A small network was shown many inputs. Here are its activations along a few directions, one row for each input.
In each table, some parts of the input vary, and every possible input appears once, in random order.
A made-up example of a description, with smaller parts first: ring(5) and (point or line(9) or (values(3) and line(4))).
Shared parts are said once, and a part with two or three values counts as separate values.

Table:
r1: [ 55 -24   4   8  18   1  32 -14 -26 -17  -8 -11 -38 -42  41  27]
r2: [ -3  17 -19   3   3  17  -5 -30 -11 -19  -7   6  22  24 -25 -13]
r3: [ -2 -22   3   7  16   1   9  35  23  10  -4   1 -25  12  41  -5]
r4: [-19   1 -26   5  19  -3  -2 -18  -9   1 -22   9  34  14 -14  -5]
r5: [-13   4   2  12 -20   2   0   6   2 -19  -2  12  44  -6 -10 -17]
r6: [ 54 -10 -21   9   5   1   3 -45 -32 -42 -24   8  27 -41  26   8]
r7: [  2  18 -16  -8  -8   0 -14 -30 -24   2 -14   1  23  15 -26   0]
r8: [-16  -1 -18   6  13  -7   3   5  11  -6 -13  16  50  -7  -3  -8]
r9: [-15 -14   3   6  36   5  18   4   8  13   0  -7 -36  16   3   8]
r10: [ -7  27  -3   4 -31   6  -6  -7  -5 -30  -4  -1  32  27   9  -4]
r11: [ -2  20   1  -7 -36   7 -10 -24  -7 -10   5   0  33   0  -9  -6]
r12: [ -1 -17  15  -4  28   0   8  29  23  22   4  -4 -16 -18  15   5]
r13: [ -8 -21  14 -13  21 -20   6   7  25  20  13  11 -29 -28  16   7]
r14: [-15   6 -21  11  17 -11 -16 -16   3 -14 -27  -4  33  35  10   6]
r15: [  0  18 -14  -3  -1   8 -17 -20 -30 -11 -12  -7  29  44   4  -9]
r16: [-10 -20   5  14  26   8  16  33  18  18   1   7 -26  -9  14 -10]
r17: [ -9   1 -20  -5  11 -19 -16 -29   3   1 -19  -4  31   4 -11  -6]
r18: [  3  -6   1 -10  35 -10  -3  -1   7  26   8  -7 -41 -13  -8  18]
r19: [  4 -12  -3   0  26  -3   6   5   9  29   3  -9 -33   3   2  10]
r20: [ 11  -1  17   7  -6  -1   6  31   9  13  30   5 -23 -18   3   5]
r21: [ -7 -12 -10   6  27  -2   3  21  -5  14  -2 -16 -35  28  22  12]
r22: [  5   4   3  -1 -30  -2 -22 -10  10  -1   2  22  36 -27 -13  -1]
r23: [  2   2  25  -2 -17   1  13   9   0   5  28 -15 -37  -6  -3   2]
r24: [ 17   2  12 -20  11   0   8 -11   7  14  13 -13 -47   3 -18  16]
r25: [  2   1   3  -3  16  10  26  11 -13   4   8 -16 -40  21 -20   6]
r26: [-16  -1 -17   8   3 -15 -13  11   4 -12 -22  10  45   8  20 -10]
r27: [ -9   7   3  14 -28  -4 -14   8   2 -22  -5   5  43  11  16 -16]
r28: [ -9   2  15   7 -14  27  21  15  -1  -6  23  -3 -40   2  -1  -6]
r29: [  5   1  26  14   2   2   8  49   2   2  18  -8 -13  11  24   6]
r30: [ -4  -8 -12 -19   2 -13 -23  -6   7  10 -17  20  41 -29  -4  -3]
r31: [ -6   6 -18  -7  10 -20 -23 -37  17   1 -23   0  22 -10 -19  -1]
r32: [ -3 -21  21  11  -7  10  18  37   4   5  19   3 -23  -7   3 -14]
r33: [-11   5 -22  -4   8  -9 -14  -3  16  -3 -15  23  39 -20   4  -7]
r34: [  2   7  -8 -18 -11  -3 -22 -46 -17  -2  -6   4  14   3 -30  -2]
r35: [ 11   0  28 -13 -21   8   3   4   6   7  19 -15 -43 -19 -10   0]
r36: [  4   0  12  -9  12  -2  13  -5  -4   7  18 -26 -43  10 -16   6]
r37: [  2   2   8   1 -28  15  14  30  -9  -2  17 -15 -35  20  17   2]
r38: [ 11 -10  29   0 -10  -4  -2  23   9  17  21   4 -32 -31  -8   5]
r39: [  3   5   1  -1   1   1  14  16 -17   5   1 -25 -45  39   7  11]
r40: [ -4   6  -4   0 -34  -1 -15   4  -5  -3  -5  16  41 -16 -11   2]
r41: [ -5  18  -3   6 -30  20   2 -14  -8 -16  -2  17  31  10 -11 -19]
r42: [  1  23   6 -15 -36   0 -12 -29  -4 -13   2   8  26 -14 -21   2]
Describe the family of inputs behind these rows.
Answer: values(2) and (point or (line(4) and ring(5)))
Changing only the values(2) part turns r27 into r29. The same change can be made to r17. Which row results?
Answer: r19
Changing only the values(2) part turns r18 into r31. The same change can be made to r37. Which row results?
Answer: r10
Which other rows does r22 become when the values(2) part takes its other values? List them by row number.
Answer: r38

Table:
r43: [ -7 -13   5   6   8  -3   5  25   9  20   5   4 -18  -7  17   1]
r44: [ 15 -15  12   4   7   1  12  16   7   4   8  -2 -19 -25   9   7]
r45: [ 12   8  -6  -8  -5   2  -9 -30 -10 -13 -11   5  19 -10  -3   7]
r46: [-16   4 -18   4   5  -7  -4  -8  -2  -4 -17   5  27  16  -3 -14]
r47: [  8  -5  -1   1  20   2   8   0  -7   6   5 -19 -33  14  -2   3]
r48: [ -7 -10  -4  10  21  -1   8  19   6  13   3  -8 -25  16   5  -4]
r49: [ 17  -5   8 -12   6   6  12  -7  -3   4   5 -10 -32 -11  10  15]
r50: [-13   0  -7   8   1  -6 -13   0   9  -4 -12  15  33 -10   2 -12]
r51: [-12  24  31   1 -59  14   5  22  -5 -14  40  -6   1  21 -26  -9]
r52: [  9   2  -5  -5  -7  -4 -11 -11   4 -11 -13  14  32 -19   5   6]
r53: [ -4  10 -16  -9   4  -3 -12 -28  -6  -2 -13   1  15  15 -13   0]
Describe the family of inputs behind these rows.
Answer: point or (values(2) and ring(5))

Table:
r54: [ -1 -14   2   3  15 -12  -6  -3  14  14  -4   0  -8 -29  -2   5]
r55: [  2  -4  -8  -6  24  -2   9 -14  -4   2  -8  -8 -22  -5   6   7]
r56: [ -2   2   0   2   2   5  12   8  -9  -9   6 -13 -11  20   2  -4]
r57: [  5  11  14 -10 -21  10  -7  -6  -2   2  20   1 -12  -7 -12   3]
r58: [-7  1 -1 11 -2 12  7 23 -6  1  1 -3 -6 13  8 -6]
r59: [ -9 -10   1  -3  16 -16  -8   5  19  22  -9   2  -2 -17   8  -4]
r60: [  3   2  13  -6 -19   8   3  15  -3   2  13  -3  -1 -16   0   2]
r61: [  6  -4  -7  16  16   1  11   2  -7  -5   2  -8 -12  20  11   1]
r62: [ -8  -9  -9   4  27  -2  10  -7  -1   5  -6  -1 -19  10   4   2]
r63: [ 13  -3  13   4 -13   4   6  16   1  -6   8  -4  -1 -13   5   2]
r64: [ -3 -10  -2   2  17  -8   4  11  13  12  -9   4  -5 -14  17   0]
r65: [ -6 -12  -9   5  22   0   3  13   4  15 -15  -2 -12   2   9 -13]
r66: [ -5  -1  11   1 -18   1   1  25   3   5  12   1   3   1  -3   0]
r67: [ 12   0  14  -1 -16   3  12  -1  -2  -2  17  -1  -6  -3 -18   5]
r68: [-10   9   7  -6 -10   1   4   0  -1   0  13 -14  -8  23  -1   1]
r69: [ 21  -3  -2   7  13  -5   8  -5 -12  -9   2 -12 -12   8   8   5]
r70: [-4 -4 -4 11 11  3  1 13  3 -7  1 -1 -9 14 26 -1]
r71: [-14  11  16  -4 -20   2  -2  19   9   5  15   7   0  -3  -5  -3]
r72: [-10 -10  -8   1  21 -12  -2   6  14  28 -12   1  -6   1  -4  -8]
r73: [ 21 -10   7   1   5   0   7  -3  -7 -10  -1 -10 -10  -7  16  10]
r74: [ -3   8 -10  -2 -15  -4 -21 -21  -5 -21 -18  20  56 -15  -6  -7]
r75: [-14  15 -23   7  -4   2 -23 -17   2 -19 -18  23  53  16  -5  -9]
r76: [ -2  21 -23  -6  -8   2 -25 -43  -8 -24 -14  11  45   8  -5   3]
r77: [-15   7   7  -4 -12  15   7  17  10   8  12   8  -6  18 -13  -8]
r78: [  9  -9   5 -13  19 -11  -2 -15  11  14  -6   0 -13 -19  -9   6]
r79: [-10  21   3  -6 -15   6   1   4  -2  11  13  -4 -11  20 -12   2]
r80: [ 22 -10  -3  -3  18  -8  -2  -5  -4   8  -6  -1 -10 -16  -1   8]
r81: [-3 -1  9 10 -6  3  9 25  2 -7  6  3  0 -1  9  3]
r82: [ 10  -2   4   3 -12  10   7   0  -8 -13   7  -5 -17  -9   1   7]
r83: [ -4 -10  -8  -8  30  -8  -5  -5   6  18  -9  -9 -12   7 -10  -4]
r84: [-13   7   7  -2 -14  -5  -1  20   3   3   9  -7  -2  17   1  -8]
r85: [-10  12 -25  -4  -2   7 -13 -29  -5 -22 -23  12  46  18 -12 -13]
r86: [-18  15 -13   2 -15   0 -15 -18   3 -14 -24  20  56  -8   5 -14]
r87: [ 16   0   3   4  -5   7  10   0  -9 -10   5 -12 -15  12  -8   4]
r88: [ -1  12  10 -13 -15   9   5 -10  -5   3  20   1 -12  14 -14  10]
r89: [ -4   4  18  -3 -25  -1  -5  10   1   2  18   7  -4 -12 -12   3]
r90: [  3  -9   1   6  10  -8  -2  -2   5   9  -8   0 -11 -28  16   1]
r91: [ 16 -17   3   9  -2  -8   7  10  -3  -5   3  -2  -5 -15  18   0]
r92: [  7  16 -18  -7 -15   2 -18 -35  -8 -18 -19  13  52  -8  -8   7]
r93: [  8 -10  -6 -14  23 -15  -5 -13   3  15  -6 -11 -14  -3 -15   6]
r94: [  2 -15   0  19   7   0  13  18  -6   1   1   5  -1  -5  18  -2]
r95: [  0   4  13  -7 -13   8   5  -7 -12  -3  10  -4 -16  12 -13   3]
Changing only one part turns r84 into r67. The same change can be made to r75. Which row results?
Answer: r92
Changing only one part turns r70 into r69. The same change can be made to r77. Which row results?
Answer: r88
Describe the family of inputs behind these rows.
Answer: ring(6) and (point or line(6))
A walk changes only the line(6) part. It starts at r54 and steps to r90. List the rest of the walk in order.
Answer: r91, r63, r60, r89
Which other rows does r54 become when the ring(6) part takes its other values? List them by row number.
Answer: r59, r72, r78, r83, r93

Table:
r96: [ -4   1 -14 -14  26 -12  -6 -20   8   7 -17  -5  -4   4  -9   0]
r97: [ -4  16  -7  -2  -5   8   2 -13  -9   1   6  -6  -1  25 -26  -5]
r98: [  7  -9   2 -11   6 -10  -8 -12   4   0  -8  15  12 -32  -6   6]
r99: [ 21   8  -1  -7  -1   1   3 -20 -13 -18  -9 -10   2  -1   3   6]
r100: [ -2  -2  -3  10  -1  -4   1  18   2 -15  -5   5  15  10  28 -10]
r101: [  4  17   4  -9 -15  12   1 -19  -7  -4   8  -3   0   4 -27   0]
r102: [-20 -10 -10   5   9  -9  -9  10  11  15  -8  19  12  -5  18  -6]
r103: [ 19 -15  12  10  10   6  19  21  -6   7  18 -23 -43  -3  22  10]
r104: [  4   4 -15   3  10  10  12 -19 -15  -9 -11  -7   2  17   1  -1]
r105: [  0   3 -10  14  10   4   3   2 -11  -5 -12  -7   8  26  17  -9]
r106: [  5 -24  12   0  21  -3  10  16   9  28  12 -13 -48 -18   9  10]
r107: [ -6   7  14  -1 -27   1  -5  17   5  -2  10   9  19  -4  -9  -2]
r108: [  4  -4  18   4  -7   7  17  26   0  17  30 -21 -48   0 -11   5]
r109: [  3   7  18  -9 -23   8  -3  -6  -1 -10   9   6   8 -12 -24   2]
r110: [ 15   4   7  -6  -9   1   3  -7  -8 -19  -4  -1  16 -22   9   7]
r111: [-19  -6 -16   3  21 -12 -10  -5  11   7 -14   7  -1  14   8   0]
r112: [-17  13  -5  -3  -9   1  -3   9   6   2  -1  -3   1  33  -9  -9]
r113: [  5  -1   3  17 -12  -1   2   9  -3 -19  -2  14  17 -11  15   2]
r114: [-16   4  -1   5 -19   5  -2  20   5   3  10   8  15  17  -5 -10]
r115: [  9   1 -10 -12  13  -2 -12 -28   1   6  -8  -1   1 -14  -9   7]
r116: [ -9 -14   1   0   1 -10 -12   2  12   7  -3  15  18 -28   6  -3]
Changing only one part turns r103 into r106. The same change can be made to r110. Which row results?
Answer: r98
Describe the family of inputs behind these rows.
Answer: values(3) and (point or ring(6))
A walk changes only the ring(6) part. It starts at r98 and steps to r115. List the rest of the walk in order.
Answer: r96, r111, r102, r116
Which other rows does r112 become when the ring(6) part takes its other values? List them by row number.
Answer: r97, r101, r107, r109, r114
